Each row below holds a small network's activations on one record, seen along a few directions.
Each row is followed by the record's values for the fields ZIFIN, BODUZ, VUZ, FETI.
Not every record has every field; a missing one is written none.
The largest differences between rows may come from other fields.
In the rows, 500 means zero.
Random noise pushes rows far along 17 fixed directions. That doesn't count. These rows show it; they differ only by the noise:
[917 614 701 366 337 409 482 340 628 270 502 473 765 537 474 389 565 627
 554 663 574 617 548 401 461 637 446 418 270 462 473]
[245 755 585 654 384 474 429 413 556 525 442 377 303 596 501 789 510 341
 541 538 366 354 648 285 462 400 596 552 391 771 718]
[841 557 390 245 674 566 478 495 626 540 308 524 509 459 382 539 543 833
 506 426 435 612 429 685 591 478 541 253 369 283 425]
[685 462 726 600 525 417 358 409 560 565 518 147 628 529 385 577 603 491
 715 683 284 222 548 598 424 397 501 405 540 361 665]
[855 300 438 578 562 359 401 431 330 295 221 634 570 501 750 574 185 505
 556 781 600 463 220 881 450 608 192 620 573 335 617]
[462 539 467 430 472 692 424 624 349 484 432 309 675 163 261 527 414 551
 513 364 419 587 447 702 360 454 657 561 552 572 573]
[436 445 598 748 329 277 597 502 662 560 618 468 372 548 433 532 681 287
 669 736 441 434 582 410 458 512 597 685 404 603 665]
[611 651 835 285 559 484 235 381 487 412 232 415 672 505 625 590 597 446
 311 535 428 376 688 465 465 390 344 268 556 261 409]
[490 434 304 476 315 439 658 458 454 509 562 507 330 388 509 437 510 421
 560 434 556 434 456 549 705 457 531 678 466 398 662]
[624 384 263 556 370 389 268 495 552 296 445 383 499 490 308 406 558 559
 549 458 360 370 644 520 457 444 543 557 392 606 380]
[648 764 445 649 145 716 561 581 427 688 651 322 477 238 457 640 618 548
 449 501 654 699 404 660 441 621 269 588 563 503 734]
[663 521 587 438 454 431 510 446 452 318 560 556 501 474 433 545 358 598
 508 450 603 380 603 476 608 579 556 538 380 537 426]
[700 543 319 500 305 454 604 438 456 415 718 571 384 318 547 334 283 580
 388 394 605 691 476 560 514 642 544 800 457 511 360]
[436 640 725 462 675 575 143 474 402 382 549 304 485 531 573 765 276 387
 445 610 378 374 435 427 459 350 561 542 714 652 523]
[452 384 666 450 465 453 569 553 471 406 498 700 828 395 534 290 514 479
 514 550 695 545 455 481 498 673 384 502 484 344 444]
[167 511 507 508 556 404 468 492 805 730 577 744 617 366 568 428 519 539
 344 428 575 412 495 335 788 416 409 615 468 419 400]
[342 554 574 439 371 524 628 474 356 577 363 336 560 355 366 351 586 431
 544 224 365 440 779 618 264 500 678 447 494 322 501]
[255 584 614 482 502 524 505 436 348 473 480 449 516 531 524 593 506 455
 563 403 467 177 584 245 657 489 489 345 414 462 680]
[303 411 591 687 334 421 407 437 763 409 547 563 569 589 635 461 545 232
 558 728 629 435 502 440 556 410 323 706 590 515 519]

[686 560 425 481 695 326 449 535 339 711 387 446 367 320 505 602 422 652
 280 470 213 540 470 542 393 530 630 498 438 527 462]
ZIFIN is none, BODUZ is papez, VUZ is ruz, FETI is neku
[431 309 677 350 615 595 547 542 637 396 403 574 508 670 507 636 544 274
 720 685 673 453 365 645 684 299 540 442 689 406 648]
ZIFIN is none, BODUZ is papez, VUZ is zup, FETI is neku
[668 635 519 435 442 560 441 363 608 505 299 333 489 783 464 600 684 597
 688 508 491 450 549 605 387 455 388 212 481 387 551]
ZIFIN is laf, BODUZ is none, VUZ is ruz, FETI is gofe
[571 409 546 432 516 417 556 471 466 472 327 516 427 664 541 602 678 397
 625 590 485 296 541 466 652 430 434 335 452 377 697]
ZIFIN is none, BODUZ is gadip, VUZ is zup, FETI is gofe
[661 530 844 200 460 551 644 597 342 422 507 325 506 569 335 562 737 367
 630 558 614 556 571 593 454 460 704 368 617 429 620]
ZIFIN is none, BODUZ is gadip, VUZ is ruz, FETI is gofe
[550 480 634 599 700 574 612 288 840 681 655 393 383 460 564 574 261 527
 603 593 403 444 421 632 644 303 620 624 564 305 482]
ZIFIN is laf, BODUZ is none, VUZ is zup, FETI is gofe
[459 366 610 440 487 643 610 423 495 200 716 446 376 712 617 328 433 325
 579 490 651 459 571 381 601 478 557 449 657 347 295]
ZIFIN is none, BODUZ is papez, VUZ is ruz, FETI is neku
[460 495 463 266 421 472 645 536 461 460 423 517 514 329 387 424 624 420
 463 427 431 621 575 421 580 422 736 538 349 540 605]
ZIFIN is none, BODUZ is papez, VUZ is none, FETI is gofe
[463 496 420 556 632 939 811 495 735 485 349 642 327 560 590 588 506 506
 589 479 580 763 423 536 580 455 489 221 414 276 456]
ZIFIN is veg, BODUZ is none, VUZ is zup, FETI is neku
[653 108 186 547 599 444 414 648 435 299 302 653 519 532 441 374 550 606
 587 564 526 402 383 717 579 564 295 391 468 300 390]
ZIFIN is nom, BODUZ is none, VUZ is none, FETI is neku
[ 79 554 539 512 366 537 470 576 280 804 618 305 746 417 422 439 671 436
 620 313 550 244 441 462 504 465 382 471 708 467 817]
ZIFIN is veg, BODUZ is none, VUZ is ruz, FETI is gofe
[425 487 527 259 564 274 561 503 372 613 567 672 454 485 629 328 554 352
 464 549 477 648 332 407 519 534 656 661 573 401 592]
ZIFIN is laf, BODUZ is none, VUZ is zup, FETI is neku
[493 554 548 476 485 843 542 459 561 381 488 197 646 353 276 421 516 549
 554 334 335 619 631 447 324 385 722 310 397 536 368]
ZIFIN is veg, BODUZ is none, VUZ is ruz, FETI is gofe
[380 577 369 616 487 628 445 431 440 507 545 462 529 482 625 425 330 526
 472 422 469 510 397 440 430 566 392 526 542 464 504]
ZIFIN is nom, BODUZ is none, VUZ is zup, FETI is neku
[492 471 467 503 278 382 343 532 317 568 520 407 614 456 568 417 610 428
 369 431 627 357 533 606 489 476 216 608 737 470 493]
ZIFIN is none, BODUZ is gadip, VUZ is ruz, FETI is neku
[553 591 544 514 452 548 452 336 473 494 415 261 324 690 612 585 469 382
 518 437 342 332 721 553 410 335 515 414 599 433 517]
ZIFIN is none, BODUZ is gadip, VUZ is zup, FETI is neku
[345 309 569 355 776 515 227 732 523 204 407 681 677 475 298 514 577 468
 472 593 474 528 438 272 518 455 671 375 458 708 293]
ZIFIN is nom, BODUZ is none, VUZ is zup, FETI is gofe
[717 643 580 563 422 503 614 473 344 400 368 477  63 639 506 875 581 336
 600 641 482 511 571 489 466 552 580 422 364 580 735]
ZIFIN is laf, BODUZ is none, VUZ is zup, FETI is neku
[528 733 700 609 348 699 503 448 446 395 457 442 501 220 660 615 369 362
 198 603 558 776 538 494 328 542 373 632 514 549 427]
ZIFIN is laf, BODUZ is none, VUZ is ruz, FETI is neku
[405 566 427 585 435 546 557 476 462 246 526 625 323 494 448 622 344 466
 523 491 544 520 520 229 584 565 632 584 248 784 509]
ZIFIN is laf, BODUZ is none, VUZ is none, FETI is neku
[554 533 486 778 302 716 776 305 421 278 439 384 696  75 472 519 177 672
 400 397 452 373 620 352 641 578 404 516  55 577 593]
ZIFIN is none, BODUZ is gadip, VUZ is ruz, FETI is neku
[405 471 473 544 417 685 661 617 182 179 245 761 458 512 583 637 280 271
 561 518 722 774 437 607 256 673 532 557 505 719 608]
ZIFIN is veg, BODUZ is none, VUZ is zup, FETI is neku
[466 473 471 511 548 886 614 588 399 390 327 349 364 546 490 561 677 400
 554 483 423 648 536 523 373 464 480 123 548 323 516]
ZIFIN is none, BODUZ is papez, VUZ is ruz, FETI is neku
[706 500 512 494 264 528 451 616 347 457 246 466 570 501 337 615 841 546
 556 452 643 326 715 772 448 596 225 257 489 312 615]
ZIFIN is nom, BODUZ is none, VUZ is zup, FETI is neku
[420 353 701 526 614 636 806 715 598 540 463 700 467 501 377 607 625 382
 650 617 632 701 500 641 493 557 655 402 493 463 539]
ZIFIN is none, BODUZ is papez, VUZ is zup, FETI is neku
[617 443 610 409 560 296 337 593 440 483 417 451 688 465 242 599 396 561
 583 505 468 434 545 707 308 489 730 628 531 783 474]
ZIFIN is none, BODUZ is papez, VUZ is ruz, FETI is neku
[695 272 463 532 653 380 430 536 410 577 524 470 573 305 483 368 556 624
 409 475 397 356 470 575 566 528 401 420 527 220 329]
ZIFIN is none, BODUZ is none, VUZ is ruz, FETI is neku
[627 398 273 269 640 349 469 492 190 305 469 580 299 554 610 421 208 495
 483 480 485 580 281 597 520 538 679 686 571 551 470]
ZIFIN is laf, BODUZ is none, VUZ is ruz, FETI is neku
[504 663 570 565 475 799 572 589 290 524 491 526 637 222 596 442 274 562
 241 348 600 854 511 676 189 729 394 514 621 473 327]
ZIFIN is none, BODUZ is papez, VUZ is zup, FETI is neku

Here are new rows. What are their fields?
[284 286 337 615 711 313 442 629 539 645 334 636 328 529 404 644 474 431
 654 573 382 320 411 685 535 391 637 644 536 587 635]
ZIFIN is laf, BODUZ is none, VUZ is zup, FETI is gofe
[269 542 633 388 523 718 240 747 628 378 367 496 730 634 316 603 714 267
 627 633 632 811 363 545 238 389 594 448 741 803 486]
ZIFIN is veg, BODUZ is none, VUZ is zup, FETI is neku
[192 748 603 266 475 750 517 544 802 659 166 574 619 489 436 705 657 425
 456 395 635 686 562 626 540 256 511 393 550 554 616]
ZIFIN is none, BODUZ is papez, VUZ is zup, FETI is gofe
[417 344 383 812 372 423 698 477 723 762 404 582 562 409 545 461 503 534
 558 533 566 437 476 776 511 494 283 650 487 373 569]
ZIFIN is none, BODUZ is gadip, VUZ is ruz, FETI is neku
[278 398 512 780 590 498 161 548 418 361 448 444 691 683 457 665 310 518
 685 594 539 170 400 510 377 506 311 487 622 767 561]
ZIFIN is veg, BODUZ is none, VUZ is ruz, FETI is gofe
[498 303 490 650 670 549 695 538 337 651 561 504 464 400 537 540 350 529
 539 462 460 308 434 633 599 540 461 459 565 335 564]
ZIFIN is none, BODUZ is gadip, VUZ is zup, FETI is neku
[530 565 565 474 459 447 626 525 397 581 606 460 399 535 435 491 516 531
 492 371 502 510 614 477 398 579 639 502 500 557 409]
ZIFIN is none, BODUZ is gadip, VUZ is ruz, FETI is gofe
[742 640 484 551 604 339 440 469 492 814 478 477 366 473 619 735 586 555
 412 697 321 549 309 461 522 495 422 472 438 531 735]
ZIFIN is veg, BODUZ is none, VUZ is zup, FETI is neku
[340 641 560 370 423 463 669 676 370 869 854 471 207 409 475 451 849 330
 420 410 473 637 497 359 562 521 708 581 681 392 609]
ZIFIN is laf, BODUZ is none, VUZ is zup, FETI is neku
[420 447 358 661 561 658 127 169 828 281 661 264 824 603 708 291 167 534
 537 606 299 386 351 261 557 273 324 597 574 590 360]
ZIFIN is none, BODUZ is gadip, VUZ is zup, FETI is gofe
[523 566 458 281 490 631 469 572 460 536 401 576 591 635 384 615 308 606
 629 236 775 536 508 953 420 449 543 520 741 572 472]
ZIFIN is veg, BODUZ is none, VUZ is zup, FETI is neku
[736 360 495 530 472 399 638 540 369 368 518 429 455 337 339 513 508 416
 634 666 330 561 478 484 450 525 791 630 292 642 718]
ZIFIN is veg, BODUZ is none, VUZ is zup, FETI is gofe
[282 478 668 598 580 461 490 470 311 450 555 436 580 430 535 468 251 389
 482 462 363 331 617 393 363 530 651 608 522 618 528]
ZIFIN is none, BODUZ is papez, VUZ is zup, FETI is gofe
[402 468 577 368 403 475 729 480 712 544 527 677 557 529 443 435 549 496
 552 420 724 483 632 589 734 447 571 578 454 431 524]
ZIFIN is none, BODUZ is papez, VUZ is zup, FETI is neku
